A small network was shown many inputs. Here are its activations along a few directions, one row for each input.
In each table, some parts of the input vary, and every possible input appears once, in random order.
A made-up example of a description, with smaller parts first: one of 2 separate values, together with either a single point or one of 9 places around a ring or (one of 4 places along a line, together with one of 5 places around a ring).
Shared parts are said once, and a part with two or three values counts as separate values.
In the rows, 128 means zero.

Other details of the inputs shift rows strongly along three fixed directions, in all tables alike. That doesn't count.

A family of inputs:
row 1: [109 117  78  77 101 130 158 119 128 127 117 124 104]
row 2: [107 122  98  63 105 126 150 119 119 103 124 136 101]
row 3: [147 167  91 112 150 139  93 136 107  99 122  76 141]
row 4: [111 126 105  96 132 159 126 108 122 102 116 138 109]
row 5: [105 127  92 108 138 155 150 120 113 115 116 133 116]
row 6: [117 139 106 114 110 162 134 139 117 115 122 161 106]
row 7: [126 129 165 158 156 139  89  97 133 123  91 185 123]
row 8: [107 134  85 106 106 164 141 137 115 113 114 166  94]
row 9: [118 122 153 119 122 119 149 129 136 159  94 188 110]
row 10: [ 90 105  94  90 109 143 170 107 119 118 138 140  99]
row 11: [128 120 134 128 136 128 122 123 131 104 150 111 134]
row 12: [125 129 108 114 150 153  93  98 119  87 118 127 120]
row 13: [151 135 137 137 127 136 134 168 147 139 180  71 158]
row 14: [108 109  84 107 124 137 136 117 131 100 131 135 113]
row 15: [104 110 103 105 124 139 133 114 133 103 120 164 104]
row 16: [128 130 109  94  70 123 189 173 122 150 179  74 128]
row 17: [109 140  72  84 110 137 152 138 117 129 111 140 104]
row 18: [111 140  99  99 107 166 143 139 107 109 125 152 100]
row 19: [102 125  97  78 121 163 170 132 119 116 132 131 106]
row 20: [117 122 106 101  97 140 189 171 135 147 192  74 135]
row 21: [117 112  98 124 134 141 117 104 131 109 122 136 117]
row 22: [133 157 109 110 120 144 111 133 101 109 104 140 113]
row 23: [109 150 108 101 126 134 140 130 101 127 108 144 110]
row 24: [149 119 152 163 139  94 102 116 137 141 130 107 150]
row 25: [117 107 121  86  90 101 180 143 133 135 171  89 127]
row 26: [127 139 118 120 143 127 105 103 109 111 104 113 127]
row 27: [149 147 162 172 143 100 115 145 127 156 133 110 156]
row 28: [110 117 162 136 126 102 137  97 118 147 103 180 110]
row 29: [157 109 168 152 117  81 125 147 164 151 161  98 156]
row 30: [154 168 107 127 160 138  73 132 111  99 109  95 144]
row 31: [129 129  95 127 150 153  91 106 131  97 107 124 124]
row 32: [ 98 106 163 132 123 119 154 114 125 132 131 181 111]
row 33: [139 154  79 147 144 157  95 132 100  89 128  87 139]
row 34: [101 118  82  96 126 158 157 125 126 121 111 154 105]
row 35: [133 132 100 135 161 145  82  98 113  83 129  88 139]
row 36: [131 139 157 191 143 135  96 124 119 136  95 195 123]
row 37: [136 158 167 157 136 124  99 124 101 130  92 176 120]
row 38: [142 106 203 140 106  88 148 134 154 172 156 135 138]
row 39: [126 127  89 134 151 150  95 103 126  99 106 122 126]
row 40: [105 142  83  94 117 134 149 133 108 129 106 145 106]
row 41: [111 126 107 100 131 155 134 110 120 104 126 123 113]
row 42: [138 113 179 136 116  91 132 132 150 148 137 149 135]
row 43: [110 121  94 100 131 159 144 128 132 119 112 150 109]
row 44: [142 144 164 166 180 145  78 112 123 115  92 160 140]
row 45: [131 146 116 119 152 132 112 118 106 115  99 117 132]
row 46: [ 96 129  74  96 114 155 166 141 117 125 132 138 106]
row 47: [114 114 119 104 107 102 160 126 125 128 142 118 121]
row 48: [149 140  97 145 162 109  64 106 115  85 107  89 150]
row 49: [144 124 175 135  77 105 170 175 149 181 164 131 134]
row 50: [127 131 151 145 142 112 128 122 124 151  92 162 129]
row 51: [109 135  80 112 129 156 138 135 122 119 120 145 112]
row 52: [144 128 173 162 148  99  96 106 123 134 121 124 144]
row 53: [122 144  98 107 106 140 129 136 112 122 100 161 100]
row 54: [154 125 108 167 163 128  73 112 134 100 143  64 163]
row 55: [136 129 160 161 163 132  82  97 124 108 118 139 135]
row 56: [106 123 106  63  99 137 162 119 123 125 120 137  98]
row 57: [118 122 104 108 136 144 110 111 129  88 122 143 117]
row 58: [156 139 171 153 150 114 101 132 140 146 107 137 149]
row 59: [125 104 166 165 125 115 146 127 150 160 145 134 140]
row 60: [110 116 117  73  99 123 163 118 123 127 138 125 104]
row 61: [129 116 126 120 122 138 168 153 139 141 171  77 146]
row 62: [128 119 188 124 109 105 178 149 142 178 141 144 130]
row 63: [118 109 181 148 100 118 182 166 162 190 160 173 124]
row 64: [134 109 188 131 105  84 160 141 147 157 162 126 137]
row 65: [155 124 103 149 145 135 123 152 146 125 165  41 170]
row 66: [145 155 142 159 157 121  80 128 125 132  89 157 134]
row 67: [144 165 104 146 176 158  69 124 107  86 116  99 144]
row 68: [135 133 164 162 153 110 108 116 129 152  79 181 130]
row 69: [111 123  93  64  99 138 154 121 130 122 119 130 103]
row 70: [113 107 166 151 136 127 119 100 140 139 105 204 108]
row 71: [161 115 106 160 144 114 100 142 149 103 183  27 178]
row 72: [130 114 191 150 113  92 178 148 143 191 140 141 141]
row 73: [180 144 128 133 147 119 100 155 143 124 156  27 178]
row 74: [127 130 158 165 160 133  97 101 120 120 110 142 136]
row 75: [144 156 159 181 157 145  77 124 106 111 107 154 135]
row 76: [140 107 124 112 112 124 146 150 153 116 192  64 148]
row 77: [122 116 108 131 135 126 129 120 126 103 149 101 136]
row 78: [149 145  96 131 169 161  80 124 128  90 114  96 147]
row 79: [137 142 148 164 119 112 120 140 116 150 111 151 130]
row 80: [117 108 138 107  91 105 186 136 139 164 155 106 126]
row 81: [154 103 170 159 112  73 138 148 164 161 167  97 160]
row 82: [109 141 165 164 132 142 125 121 100 135  99 205 107]
row 83: [167 119 172 181 132  85 113 140 156 163 157  66 176]
row 84: [122 146 163 132 131 122 122 130 124 151  92 200 113]
row 85: [137 144 157 172 128 114 104 129 116 148  89 186 121]
row 86: [164 147  96 176 145 141  84 151 123 106 153  52 167]
row 87: [129 114 193 131 105  98 163 133 145 173 145 137 130]
row 88: [141 123  85 109 137 150  99 118 137  89 150  75 138]
row 89: [146 141  90 115 129 153 123 161 142 114 168  65 150]
row 90: [123 105 137 134 111 124 167 136 145 150 170  92 140]
row 91: [153 107 176 153 116  88 126 134 162 164 150 116 146]
row 92: [106 113 148 126 122 108 131  94 124 145  84 209  97]
row 93: [149 137 165 170 160 110  68 101 135 131  82 157 138]
row 94: [ 96 121 152 134 111 129 183 142 126 167 137 180 111]
row 95: [123 124  99  80 114 130 126 111 127 111 119 127 111]
row 96: [125 130 111 109  78 118 183 163 121 153 162  96 124]
Description of these inputs: one of 2 separate values, together with one of 6 places along a line, together with one of 8 places around a ring.
The inputs of row 14 and row 34 match in every part but the place on the line of 6. If row 57 is changed in the same way as row 14 into row 34, which row does it become?
Answer: row 78
The inputs of row 29 and row 53 match in every part but the place on the line of 6. If row 81 is changed in the same way as row 29 into row 53, which row does it become?
Answer: row 85
The inputs of row 31 and row 15 match in every part but the place on the line of 6. If row 59 is changed in the same way as row 31 into row 15, which row does it become?
Answer: row 71
Which other rows does row 42 become when the choice among 2 separate values takes its other values? List them by row number.
Answer: row 57
Which other rows does row 38 become when the place on the line of 6 takes its other values? List them by row number.
Answer: row 2, row 22, row 30, row 56, row 73
Which other rows does row 41 become when the choice among 2 separate values takes its other values? List them by row number.
Answer: row 87

A family of inputs:
row 97: [135 123 211 209 154  88 111 116 143 163 112 176 154]
row 98: [ 93 135 109  86 127 152 130 106 114  94 102 169  96]
row 99: [147 148 150 162 143 138  91 132 123 131 114 165 133]
row 100: [114 130 202 158 139 119 117 107 134 147 113 193 120]
row 101: [143 121 123 166 162 123  66  95 133 109  99 131 135]
row 102: [135 123 201 192 156 112 111 128 147 170  89 199 134]
row 103: [109 149  98  91 143 173 119 108 104  97  96 142 103]
row 104: [111 136  93 124 120 148 125 135 117 120  93 178 100]
row 105: [150 142 107 152 153 136 109 130 124 125 132  68 162]
row 106: [123  94 122 125 112 115 144 128 154 135 138 127 121]
row 107: [119 106 188 142 123 117 131 109 140 132 123 173 119]
row 108: [123 111  82  86  95 141 185 162 151 154 167  75 125]
row 109: [136 149 124 139 142 148  97 128 115 108  97 177 118]
row 110: [161 121 199 182 142  99 139 164 148 169 175  79 174]
row 111: [155 130 106 132 140 115 116 152 137 107 190  13 173]
row 112: [120 121 128  83 102  94 144 105 120 132  98 153  99]
row 113: [123  98 152 134 100 100 171 156 171 171 165 125 136]
row 114: [114  89 164 142 101  98 177 124 147 161 144 151 129]
row 115: [166 156 184 219 169 113  65 135 112 136 130 119 164]
row 116: [143 140  75  91 147 162 110 136 126  92 127  86 139]
row 117: [104 136 147  76 102 110 169 122 110 163  76 198  88]
row 118: [158 133 126 188 176 117  53  91 121  99 111  87 165]
row 119: [143 166  82  95 151 113  70 102 103  86  81  99 128]
row 120: [ 96 112  89  90 104 133 163 128 140 138 134 141 102]
row 121: [170 146  84 119 157 153  90 142 136 101 154  35 165]
row 122: [116 149  74  77 142 177 116 119 106  77 103 111 112]
row 123: [110 122 183 170 104 111 169 142 125 177 113 213 116]
row 124: [101 105 105  78 111 143 148 101 127 115 119 173  93]
row 125: [146 159 147 164 144 146  82 129 114 114 119 129 137]
row 126: [139 155 115 173 147 136  90 123 105 119 105 130 141]
row 127: [173 106 175 183 137  88 113 143 153 146 203  28 184]
row 128: [119 124 103  89 120 140 141 125 137 120 143 127 118]
row 129: [120 107  76  62  88 147 166 131 138 103 183  50 119]
row 130: [144 165 106 160 168 145  64 124  89  82 102 118 138]
row 131: [117  95 196 138  88  87 205 160 156 197 203 116 139]
row 132: [121 143 133 135 159 142 115 114 101 122 106 141 122]
row 133: [119 154 123  94  99 113 135 131  98 139  80 180  94]
row 134: [128 151 117 125 126 156 111 136 111 100 116 138 118]
row 135: [ 95 124 121 120  95 139 163 138 124 159 106 209  86]
row 136: [114  85 133  97  84 107 199 147 143 145 191  90 125]
row 137: [118 106 121 104  89 123 213 165 147 168 171  92 137]
row 138: [151 104 108 107 119 124 128 137 155 110 172  68 149]
row 139: [109 123  73  63 114 148 149 129 133 100 139 123 111]
row 140: [101 138  74 108 140 143 120  97 106 100 100 136 114]
The inputs of row 122 and row 134 match in every part but one. If row 108 is changed in the same way as row 122 into row 134, which row does it become?
Answer: row 135
What do these inputs look like to the network?
Answer: one of 4 places along a line, together with either a single point or (one of 2 separate values, together with one of 5 places around a ring)
Which other rows does row 108 become when the place on the ring of 5 takes its other values? List them by row number.
Answer: row 103, row 105, row 121, row 132
Which other rows does row 120 become when the choice among 2 separate values takes its other values? List them by row number.
Answer: row 113

A family of inputs:
row 141: [103 141 134  50  72 139 205 160 113 150 147 144  95]
row 142: [111 119  55  85 114 175 160 150 140 104 158  95 118]
row 143: [149 143 179 158 112 102 127 151 132 169 119 157 135]
row 144: [159 160 133 149 144 112  99 147 118 141 113 102 150]
row 145: [126 134 124 167 167 158  99 122 124 113 116 145 139]
row 146: [111 145  62 131 164 176  93 109  98  72 103 128 119]
row 147: [110 102 179 167 106 131 184 147 147 182 166 163 128]
row 148: [144 118 109 123 143 117  83  96 136  94 123 103 138]
row 149: [ 75 115  93  95 109 181 163 116 113 110 107 214  75]
row 150: [124 145 183 157 110 100 140 140 114 174  97 193 118]
row 151: [126 168  53  80 133 153 119 127  91 100  86 113 111]
row 152: [153 156 125 144 127 111 116 153 114 141 129  80 150]
row 153: [125 128 123 141 170 116  72  70 111  93  80 138 128]
row 154: [122 143 124 170 177 164  89 107 114 103  92 164 130]
row 155: [ 90 105 122 118  92 151 189 148 131 145 160 154 108]
row 156: [170 147 143 140 114 105 129 175 149 164 155  67 160]
row 157: [135 112  82  99 125 112 121 113 134  94 157  54 138]
row 158: [134 103  96  98 105 104 148 125 149 117 179  43 141]
row 159: [151 111 147 142 153 103  88 106 151 118 124 103 152]
row 160: [119 148 157 140 123 111 138 130 101 159  82 197 109]
row 161: [133 111 222 157 111 134 175 164 156 171 204 128 145]
row 162: [108 134  98  61  78 130 189 160 125 156 124 150  94]
row 163: [147 118 127 163 133 147 120 151 148 120 169  98 150]
row 164: [139 124 135 143 168 111  77  84 126 109  96 122 142]
row 165: [ 91 155  86  80 105 141 148 118  82 119  68 204  71]
row 166: [141 104 131 131 133  97 123 113 139 124 147  79 148]
row 167: [153 149 141 142 117 108 114 156 128 144 123 123 139]
row 168: [115 110 100  36 102 138 164 122 128  92 173  62 118]
row 169: [130  98 192 145 132  92 125 106 157 156 118 164 130]
row 170: [133 143 114 165 178 170  68 110 123  94  97 149 131]
row 171: [149 107 140 136 141  93 115 119 154 131 156  68 159]
row 172: [113 100 193 144 125  92 127  89 143 147  99 211 108]
row 173: [133 127 122 167 140 147 118 139 133 118 156 110 146]
The inputs of row 155 and row 150 match in every part but one. If row 163 is changed in the same way as row 155 into row 150, which row does it become?
Answer: row 167
What do these inputs look like to the network?
Answer: one of 3 separate values, together with either a single point or (one of 2 separate values, together with one of 5 places around a ring)
Which other rows agree with row 159 in the choice among 3 separate values? List them by row number.
Answer: row 148, row 153, row 157, row 158, row 164, row 166, row 168, row 169, row 171, row 172
Which other rows does row 142 become when the choice among 2 separate values takes its other values? List them by row number.
Answer: row 170
